A small network was shown many inputs. Here are its activations along a few directions, one row for each input.
Each table varies a few parts of the input and shows all the possible inputs, shuffled.
Descriptions start from the smaller parts, as in this example, which fits no table here: line(6) and (point or ring(11) or (values(3) and ring(5))).
Shared parts are said once, and a part with two or three values counts as separate values.
In the rows, 128 means zero.

Other details of the inputs vary at random and push rows far along two fixed directions, the same in every table; ignore that.

A family of inputs:
x1: [109  83 111  97 108 119 135 153 169 179 115 102]
x2: [119 112  95 155  64 185 137 146 140 148 140 113]
x3: [106 193 162 148  97 146 122 146 118 115 172 121]
x4: [140 144 155 172 163  91 119 127  62  67 168 136]
x5: [141 132 105 140  44 162 121 147 147 133 140 145]
x6: [113  73  71 125 125 132 135 120 155 164 103  97]
x7: [122 154 136 119 102 109 121 129 148 136 150 128]
x8: [133 152 145 127 119 128 119 127 130 104 128 169]
x9: [156  81 102  85 104 138 140 127 156 166  87 128]
x10: [140 164 137 137 142 154 126 103 113 121 117 117]
x11: [126 117 137  75 175  49 119 144 162 133 103 140]
x12: [139  87 114  98 128 157 138 133 148 165  92 116]
x13: [108 139 112 143  57 152 133 124 139 161 152  84]
x14: [110 177 172 134 167 139 112 129 110  81 141 167]
x15: [119 120 111 149  61 183 125 152 143 143 140 127]
x16: [114 198 156 152 178 128 113 102  98  77 144 154]
x17: [127  83 135 113 187  34 138 133  99 132 130  97]
x18: [124  90 112  93 191  88 129 110 158 131  95 147]
x19: [132 119  94 147  43 170 128 127 151 149 144 129]
x20: [106  93 120 104 211 102 135 125 142 133  96 139]
x21: [137 187 158 147 119 179 130 126 103 104 139 133]
x22: [165 129 149 158 139 120 141 121  74 107 132 110]
x23: [149  94 118  78 191 100 129 105 153 142  84 130]
x24: [139 150 164 174 156 105 129 119  55  79 162 143]
Description of these inputs: line(4) and (point or line(5)).
Q: The inputs of x22 and x4 match in every part but the line(4) part. If x10 is changed in the same way as x22 into x4, which row does it become?
A: x6
Q: Change only the line(4) part in x18. List by row number the other rows that result.
A: x7, x19, x23
Q: Change only the line(5) part in x8. List by row number the other rows that result.
A: x14, x16, x18, x20
Q: Change only the line(4) part in x2. List by row number the other rows that result.
A: x3, x20, x21

A family of inputs:
x25: [139 114 150 118 213  77 120 130  91  83 111 140]
x26: [144 163 130 177  51 171 123 112  86 107 166 138]
x27: [131  77  95 140 127 131 143 110 133 156 110 111]
x28: [112 187 145 156 170 125 122 110  87  82 153 141]
x29: [121 131 129 100 198 112 110 124 165 120  99 154]
x30: [117  62  84 103  71 121 142 138 170 208 128  64]
x31: [142 165 134 186  59 176 132 107  97 106 168 133]
x32: [112 130 141 129 218  98 133 135  95  98 118 124]
x33: [132 102 127 152 128 144 140 131 106 132 128 111]
x34: [142 109 135  94 188  92 133 108 142 132  98 115]
x35: [113 120 134 151 122 111 124 151 108 123 168 105]
x36: [150 146 149 109 140 121 124 128 122 108 129 164]
x37: [116 151 161 115 138  89 125 137 129 118 136 155]
x38: [126 112 127 120 112 159 135 127 145 152 116 133]
x39: [105 173 152 146  53 161 117 143 126 121 187 133]
x40: [128  99 131  92 161  55 133 132 146 154  98 105]
x41: [129 110 139 144 127  85 136 151 110 126 135 113]
x42: [157 128 144 139 148 110 131 139  90  96 136 137]
x43: [154  78  86 132  92 127 142 121 122 151 123 122]
x44: [143  87 122  83 173  89 127 116 138 146  84 115]
x45: [156 111 130  85 181  79 130 120 131 131 101 125]
x46: [122 111  98 164  91 164 136 113 119 149 129 110]
x47: [146 110 112  83 176  95 119 137 165 119  96 160]
x48: [115 165 152 131 140 159 117 124 122 115 133 151]
x49: [ 99  95 102  80 166  83 115 144 188 141 117 124]
x50: [109  40  63 131  72 114 146 131 155 192 134  77]
x51: [126 123 133 159 139 148 132 136 100 123 129 113]
x52: [107 198 164 127 155 150 119 128 111  91 145 158]
x53: [118 169 128 152  14 161 123 155 150 144 157 139]
x54: [128 101 108 114 128 142 136 118 146 175 100  93]
x55: [140  68 111 138 127 127 149 132 123 141 110 105]
x56: [132  96  98 109 117 146 126 128 177 148  98 134]
x57: [138  68 100 111  88 160 150 125 166 175 102 121]
x58: [134 182 173 118 153 129 109 121 105  77 142 176]
x59: [124 192 141 155  59 193 136 126 108 131 155 104]
x60: [113 164 129 124 154 152 109 127 152 112 119 150]
x61: [132 194 157 125 139 139  95 127 124  72 137 176]
x62: [137 156 152 124 151 129 125 111 122 123 126 122]
x63: [122 179 161 156 145  77 119 120  92  83 162 147]
x64: [110 154  93 145  34 216 136 142 159 154 136 120]
Q: The inputs of x63 and x41 match in every part but one. If x28 is changed in the same way as x63 into x41, which row does it become?
A: x32
Q: What do these inputs look like to the network?
A: line(5) and (values(2) or line(6))
Q: Change only the line(5) part in x43. List by row number the other rows that result.
A: x36, x42, x45, x47
Q: A walk changes only the line(6) part. It starts at x64 and steps to x60. List the rest of the walk in order.
A: x29, x56, x61, x47
Q: Which other rows agree with x34 in the line(5) part? List them by row number.
A: x30, x40, x44, x45, x54, x59, x62

A family of inputs:
x65: [135 162 151 159 115 132 124 126  91  97 158 134]
x66: [139  22  77 107 122 110 154 132 148 188  87  92]
x67: [128 150 141 155 155 143 128 114  94 100 138 127]
x68: [128 178 149 135 114 148 114 127 127 103 146 153]
x69: [113 128 129  99 166 101 118 132 154 126 115 136]
x70: [147 132 136 148 112 134 131 124 100 119 137 126]
x71: [127  98 103 154  53 152 143 139 125 164 144  94]
x72: [121 135 140 140 132 104 129 129 110 120 146 116]
x73: [146 134 111 148  16 202 136 133 140 158 137 125]
x74: [118 126 127  98 168 103 121 130 152 127 112 142]
x75: [120  72  86 100 146 147 140 122 170 172  79 115]
x76: [114 213 172 129 140 124 104 130 121  84 162 156]
x77: [128 126 128 147 108 127 134 132 110 128 144 118]
x78: [127 115 140  72 245  64 116 121 150 106  87 156]
Q: What do these inputs look like to the network?
A: values(2) and (point or line(6))
Q: The inputs of x71 and x69 match in every part but the values(2) part. If x67 is changed in the same way as x71 into x69, which row does it become?
A: x75
Q: Change only the line(6) part in x66. List by row number the other rows that result.
A: x65, x70, x71, x72, x77

A family of inputs:
x79: [142 185 153 159 100 155 123 114  92  96 163 125]
x80: [121 156 143 163 127 137 127 113 102 107 150 129]
x81: [144 122 138 113 185  84 122 117 116 106 121 131]
x82: [115 128 115 176  26 160 143 141 118 159 175  97]
x83: [139 189 147 165 102 151 124 115  94  96 161 127]
x84: [127 152 135 161 132 149 125 132  96  97 145 135]
x85: [122  69  83  99 110 118 134 122 172 177 101 122]
x86: [118 134 139 104 183  83 112 124 138  99 124 170]
x87: [130 167 144 107 180  96 106 121 134  93 122 157]
x88: [118 208 152 147 107 155 113 110 116  98 161 152]
x89: [137 125 110 172  23 172 141 122 119 154 160 113]
x90: [143 110 146  97 206  68 130 118 113 115 102 135]
x91: [128 118 147 122 199 106 132 129 100 104 110 139]
x92: [141 108 126 119 181  77 121 129 120 107 114 140]
x93: [128 160 139 155 120 131 130 107 105 109 151 128]
x94: [125 109 100 142  58 201 139 143 146 157 131 119]
x95: [142  57  84 110 134 100 141 124 148 166  98 102]
x96: [147  48  89 116 108 115 139 136 142 165 105 109]
x97: [125 184 161 162  96 135 118 141  89 100 183 120]
x98: [137 117 146  99 214  77 134 110 114 115  98 125]
x99: [109 135 162  89 199  71 124 143 141 116 116 133]
x100: [133  54  93 111 151 117 143 123 144 167  94  93]
x101: [145 122 120 140  21 183 140 147 141 158 136 135]
x102: [122 145 133  85 233  75 111 110 146 106  94 143]
x103: [131 205 175 147 115 169 118 126 110 101 148 149]
x104: [134  68  83 103 104 122 134 141 171 165  97 128]
x105: [107 150 142 111 211  97 113 112 138 105 116 150]
x106: [108 167 139 145 134 156 120 128 120  98 149 158]
x107: [139 126 115 127  46 186 141 127 146 175 120 111]
x108: [119 170 148 178 111 159 124 125  88  90 165 143]
x109: [123  53 104 106 119 101 154 148 138 187 109  85]
x110: [127 190 167 150 115 178 124 137 107  95 151 159]
x111: [133 140 159 127 184 109 129 118 101 106 118 129]
x112: [106  70  89  99 111 109 136 148 176 178 103  95]
x113: [145 133 121 136  22 187 139 136 141 165 135 125]
x114: [122 102  94 120 109 154 133 129 162 166 103 110]
x115: [126 116 135 124 201 107 124 128 107  98 118 135]
x116: [111  75 100  96 110 115 134 148 171 175 112  96]
x117: [142 108 105 133  37 172 131 144 152 155 134 130]
x118: [132 173 145 167 115 151 122 121  97 100 153 126]
x119: [134  47  87 126 107 108 141 129 145 167 109 114]
x120: [121 151 150 101 216 104 109 118 138 100 111 142]
x121: [116 114 131 115 193  63 125 138 123 121 126 114]
x122: [ 98 192 161 146 105 127 113 136 120  99 172 142]
x123: [138  80  94  94 110 128 131 128 169 168 100 118]
x124: [149 162 161 154  94 141 124 134  87 100 153 146]
x125: [116  62  80 104 147 137 142 140 169 164  86 120]
x126: [132 191 154 125 135 145 109 115 123  99 142 142]
Q: What do these inputs look like to the network?
A: values(2) and line(4) and (point or line(5))
Q: The inputs of x87 and x95 match in every part but the values(2) part. If x114 is changed in the same way as x87 into x95, which row does it become?
A: x118
Q: The inputs of x107 and x98 match in every part but the values(2) part. If x99 is changed in the same way as x107 into x98, which row does it become?
A: x109
Q: Change only the values(2) part in x93. List by row number the other rows that result.
A: x88
Q: A walk changes only the line(4) part. It starts at x111 and steps to x100. List the rest of the walk in order.
A: x118, x80
